A small network was shown many inputs. Here are its activations along a few directions, one row for each input.
Each table varies a few parts of the input and shows all the possible inputs, shuffled.
Descriptions start from the smaller parts, as in this example, which fits no table here: one of 6 places along a line, together with either a single point or one of 9 places around a ring or (one of 3 separate values, together with one of 5 places around a ring).
Shared parts are said once, and a part with two or three values counts as separate values.

Other details of the inputs shift rows strongly along three fixed directions, in all tables alike. That doesn't count.

A family of inputs:
r1: [  9   9  -1 -32  15   6  37 -11 -19 -31   1  -4  11  21 -15]
r2: [  3   3 -15  24 -17  14 -30  10   5  32  -2   3  -9 -10   9]
r3: [  1 -21  24  15 -21   6   2 -21 -14 -27  -1 -21   6 -34  13]
r4: [ 11   6  18  -3 -12   4   8 -11  -5  -9   1  -4   3 -18  -2]
r5: [-16  18  -6 -33  24  -9  35  10  16  -6   3  12  -9  11 -15]
r6: [ -1 -10  -5  24 -33  12 -38   7 -12   3 -21  -1   1  -1  16]
r7: [  4 -15   3  26 -30  24 -38   1 -21   6 -22  -7   6   1  13]
r8: [-11  19   0 -29  25   4  38   4  17  -3   4  14   1  14 -24]
r9: [-12  29 -36 -19  19  11 -10  27  15  31 -10  16  -4  37 -20]
r10: [ -4 -24  26  17 -31   3   1 -20 -11 -28  -6 -14   2 -32  18]
r11: [  0  -1 -10 -19  15 -10  37  -1  -6 -38   1  -7   4  23  -3]
r12: [ 13  16  -1 -33  13   2  34  -6 -15 -35   2  -2   7  20 -16]
r13: [ -4  -2  14   0 -12   0  10 -11   6 -15   0  -4 -10 -22   2]
r14: [ 11 -24   0  32 -20   5 -46   6 -22   6  -8  -3   8   8  18]
r15: [ -2  10  -9 -27  13  -4  36   0  -6 -39   0   1  -1  16 -12]
r16: [  1  18  25 -10   6  -5  16  -8  24  32  15   6 -10 -40  -9]
r17: [-12  23  -7 -31  24  -4  33   7  20  -9   5   8  -3  11 -22]
r18: [  3 -29  21  22 -14 -14 -10 -18 -15 -29   7 -19   7 -22  18]
r19: [ -9  12  27  -4   8  -3  16  -2  31  23  11   9 -14 -37  -7]
r20: [  6 -17  -1  -9   7 -11  10  -3 -15 -42   5 -10  11  20   4]
r21: [ -2  10  -4  12   5  17 -19   5  17  53   1  12  -7 -15  -8]
r22: [-11  22 -11 -25  17  -3  40   9  21 -10  10  11  -9  13 -17]
r23: [ 10  -2  25  10  -9  -6  -1 -18   9  16   1  -7   2 -34   4]
r24: [  1   6 -12 -26  16  -2  38   4 -11 -37   8  -5  -5  21  -4]
r25: [  8   0   0 -21  24 -12  28  -3  -4 -39   9   3  10  27  -8]
r26: [  1  10  16 -19   0  -2  20  -3   0 -11  -1   0   3  -3  -5]
r27: [  2  17 -12 -12  -3  11 -19  14  -7  24 -14   7   2  25  -5]
r28: [ -3  -5  14  -1  -6  -4  11  -6  -2 -12   2  -6  -9 -24   7]
r29: [ -9  -4  24   7 -10  -3  -1  -6  14   7   3  -7  -7 -38   8]
r30: [  6   4 -21  -7  11  -6 -13  10 -20  -1  -5   7  15  47  -6]
r31: [ 14  -5  23  11  -7 -13  -9 -17  13  14  13   1   4 -26   6]
r32: [-14   8  -5   8   0  12 -20   6  23  49  -3   7  -7 -13  -6]
r33: [ -6  -4 -20  11   7  -9 -26  11   2  22  -1  10  -1  16   2]
r34: [ 12 -18  -2  35 -19   4 -52   1 -19   5 -13  -3  13  10  20]
r35: [ 13  -3   3  17 -36  18 -39   0 -22   4 -21  -7   7   4  11]
r36: [  9 -26  21  18 -13 -12  -9 -19  -6 -29   7 -17   9 -21  20]
r37: [ -7   7  -1 -32  15  -3  32   2  -7 -37  -1  -8   0  19  -9]
r38: [-13   7 -10  13  -6  13 -16   8  25  50   2  11 -13 -11  -1]
r39: [  9  17 -17 -10   4  11 -18  14 -13  27 -10   6   3  23  -4]
r40: [  7  -8 -11  22 -24  13 -35   4 -17   5 -15  -4  -2  -4  14]
r41: [  3 -19 -31  19 -11  -1 -33  15 -31 -15 -10  -3  12  45  17]
r42: [ -7  10  16  -6  12  -8  19  -8  26  21  17   4 -22 -43  -4]
r43: [  0 -12  10  10 -11  -5  16  -9  -3  -9   4 -15  -8 -21   5]
r44: [-14  25 -38 -16  16   9  -7  32  13  37  -6  17 -12  39 -10]
r45: [ 13  -1 -21   5 -11  22 -26  13 -34 -14 -21  -3  11  36   3]
r46: [ -5  14   2   6  -9  12 -21   5  19  54  -6  15   2 -11  -6]
r47: [  1   1  20   2  18 -13  10  -6  34  24  24  12  -9 -29  -8]
r48: [  7 -12   4  -1   8 -10   7  -7 -24 -44   0  -7  14  22   2]
r49: [ -3  -8   8   7 -10   5  15  -9   2  -9   8  -6  -4 -20   6]
r50: [-14  18  -6 -34  25  -7  34   6  14  -5   4   8 -14  11 -16]
r51: [  2  -7 -11 -19  18 -16  33   2  -3 -40  15   1   3  30  -2]
r52: [ -6  24   0 -29  23   1  35   7  18  -8   4  14  -3  12 -25]
r53: [ -3  -2 -35   5  10  -7 -16  16 -11  -2  -3   6   9  47   4]
r54: [-10   4  13   5  22 -22   7 -11  33  22  23   5  -7 -32  -6]
r55: [  3 -11 -11  27 -28  13 -37  14 -19  10 -13  -6  -2   1  23]
r56: [ -6  10  18  -6  15  -7  17  -8  27  23  19  -2 -17 -44  -6]
r57: [ -5  15 -39 -11  28  -9 -15  23  17  31  -2  24   1  43  -9]
r58: [ 12   0   2 -29  18 -14  30  -5 -11 -35  11   1  12  31 -10]
r59: [ -7  11 -17  -1   5   7 -20  19   2  29  -7   4  -2   8  -1]
r60: [ 10 -17  32   8 -31  10   0 -25 -21 -25  -7 -18   9 -22  11]
r61: [ -6   5  10   8  16 -21  13  -9  39  21  27   9 -12 -29   0]
r62: [-11   6 -27   2  -4  14 -11  19   3  19 -10  10   2  27  -1]
r63: [ 13 -17  30  13 -18   6   0 -16 -21 -27   0 -18  -1 -32  16]
r64: [  9 -28  27  25 -15  -9  -9 -18 -18 -29   6 -13   7 -20  16]
r65: [ -1  15 -22  -1   7  10 -18  14   6  27  -5   5  -3   7  -8]
r66: [  5 -13   5  11  -2 -14   5  -8   9 -14  14  -2  -1  -8  13]
r67: [  4  13  13 -16  -3   0  20  -6   4 -14   0   3   4  -2 -10]
r68: [ -9   5  -8  10   5   1 -16   8  18  52  -4   0 -10 -15  -9]
r69: [ -9  -3  -9  18 -17  14 -33   6   5  36 -14   5  -6  -6   7]
r70: [  7 -24  21  21 -12 -13 -12 -20 -10 -29   5 -18  10 -21  19]
r71: [ -3  16  -3 -26  31  -5  39   3   9   2   4   5  -6  12 -26]
r72: [ 14  -9 -17   9 -10  -1 -35   4 -39 -15 -18  -3  24  47   9]
r73: [ -8  12  27  -6   8  -1  16  -5  29  23  12   6 -18 -38  -8]
r74: [ -2   8  22   2  16  -8  18 -10  33  26  11   4  -9 -37  -9]
r75: [  7  -1 -16   4 -17  21 -27  14 -29 -16 -26  -2  10  39   2]
r76: [ -6  -3 -12  20 -14  13 -31   8   2  36 -12   6  -3  -9   7]
r77: [-12  16 -37  -7  30 -12 -14  20  13  32  -2  22   0  39 -12]
r78: [ -2  12 -31   3  -3  12 -13  21  -1  15  -6   9  -2  24  -2]
r79: [ -6 -10   2 -11  -5   6  16  -4 -17 -41 -10 -12  13  14   0]
r80: [  4 -21 -27  10  -9  -2 -32  15 -30 -15 -14   0  10  43  13]
r81: [ -2   9 -20   0   4  20 -15  15  -7  20 -13  10   7  25  -8]
r82: [  6 -31  16  24 -20 -12  -4 -12 -10 -28  13 -13   0 -18  22]
r83: [ 10  -1   2 -27  18 -15  31  -5 -15 -35  12   1  11  30 -11]
r84: [  8 -31  20  17 -18 -14  -6 -17  -9 -30   7 -12   1 -22  20]
r85: [ -2 -15  17  15   0 -14  -8  -9  14  11  18  -4  -4 -30   6]
r86: [  3  13 -18  -7   0  16 -14  10 -10  25 -12   9  11  25  -9]
r87: [ -1 -13  14   4  -8  -8  15 -13  -5 -12  -2 -14  -8 -24   2]
r88: [ -1  -9  10   2  -5   3  14 -16  -2 -11   4  -7  -5 -25   3]
r89: [ -2   3  -7 -27  20   4  35  -6 -11 -33   3  -9   6  16 -12]
r90: [-13  10  -7  14  -8   6 -22  18  25  50   0  12 -14 -13   6]
r91: [  9   0   4 -10  -2   7  17  -2 -22 -44  -6  -6   8  13  -4]
r92: [ -8   5  14  -1  14 -15  19 -11  34  22  10   4 -13 -37  -5]
r93: [ -1   1  13   1  -5   0  10  -8   5 -12   5  -8  -2 -24  -1]
r94: [  8  -3 -18   3 -11  19 -28  20 -37 -11 -24  -2  12  38   8]
r95: [ 19 -19  26  17 -18 -11 -11 -24 -19 -27   3 -14  15 -13  16]
r96: [ -6   7 -15  15   0  13 -15   7  21  52   7  10 -12 -14  -1]
r97: [ -9  13  14  -1   0  -2  22  -7  37  17  19   6 -22 -38  -6]
r98: [ -1 -10  14  18   0 -18 -10 -14  17   8  11   2  -4 -29  10]
r99: [ 14  -6   7 -16  -5  -3  23 -10 -34 -38 -11 -17  12  18  -5]
r100: [ -4   3 -15   4   8  -1 -16   9   7  23 -10  -1   4   8  -1]
Description of these inputs: one of 5 places along a line, together with either one of 2 separate values or one of 6 places around a ring or (one of 3 separate values, together with one of 4 places along a line).
The inputs of r82 and r14 match in every part but the place on the line of 5. If r55 is changed in the same way as r82 into r14, which row does it become?
> r94
The inputs of r23 and r100 match in every part but the place on the line of 5. If r72 is changed in the same way as r23 into r100, which row does it become?
> r54
The inputs of r6 and r52 match in every part but the place on the line of 5. If r69 is changed in the same way as r6 into r52, which row does it become?
> r7
Which other rows does r69 become when the choice among 3 separate values takes its other values? List them by row number.
> r13, r50
Which other rows does r68 become when the choice among 2 separate values takes its other values? List them by row number.
> r100
Which other rows does r63 become when the place on the line of 4 takes its other values? List them by row number.
> r19, r73, r94
Which other rows does r43 become when the place on the line of 5 takes its other values? List them by row number.
> r68, r71, r87, r99

A family of inputs:
r101: [  0 -14 -25  -8  34 -11  -4  14 -16 -27   1   3  10  45  -1]
r102: [ 2 -2  7  4 -4  6 -9 -3  3  9 -5  8 15  4 -6]
r103: [-20  25 -29 -28  26   4  37  15  20 -19  -5  14 -10  25 -19]
r104: [ 15  -1  -5 -15   2   9  26  -6 -31 -42   0 -17   1  17   0]
r105: [  2 -12   5  14   4 -24  -1  -6  18   4  15  -2   1 -11  12]
r106: [  0  18 -28 -14  24  10  10  10  11  39   5  12  -4  14 -22]
r107: [  3  22   5   7  -5   4 -25  13  21  47   2  18  -9 -15  -3]
r108: [-16  -2 -29  11 -14  16 -20  30  -5  20 -19   9  -8  29  10]
r109: [  5   9   0 -11  -1   3   7   3  -7   3  -2  -5  -9 -10  -1]
r110: [-14 -12  -9   5 -22  17  -1   4 -13 -30  -4 -12  -1   4  14]
r111: [  7 -27 -13  16 -20 -18 -30  -7 -20  -8  -2   2  12  14  22]
r112: [  7   9  28   6  -1  -1  13 -12  25  13  24   9 -11 -39  -1]
r113: [  0 -19  -3  20   3 -22 -21   0  -9  -6   9  -3   4   4   6]
r114: [ -6  19  -1  -6   9   2 -15   9  16  32  -9  15   5  13 -14]
r115: [ 10   3  12 -15  10  -3  38 -13  -1 -35  14   1   7   8 -13]
r116: [ -6   0  26  -2   0  -2  14 -20   5   5  -1 -14  -4 -34  -2]
r117: [  0  11  36 -12  -1 -11  16 -12  27   2  11   4  -8 -40  -7]
r118: [  6  -7   2  20 -31  15 -45   4 -20  17 -27 -18  -3 -10  18]
r119: [  4 -21  21   8 -13   6  11 -24 -23 -25  -8 -24  13 -20   7]
Describe the family of inputs behind these rows.
> either one of 3 separate values or one of 4 places along a line or (one of 2 separate values, together with one of 6 places around a ring)
Which other rows does r119 become when the place on the ring of 6 takes its other values? List them by row number.
> r104, r106, r109, r116, r118
Which other rows belong to the same alternative as r111? List them by row number.
> r101, r105, r113
Which other rows does r117 become when the place on the ring of 6 takes its other values? List them by row number.
> r102, r107, r112, r114, r115
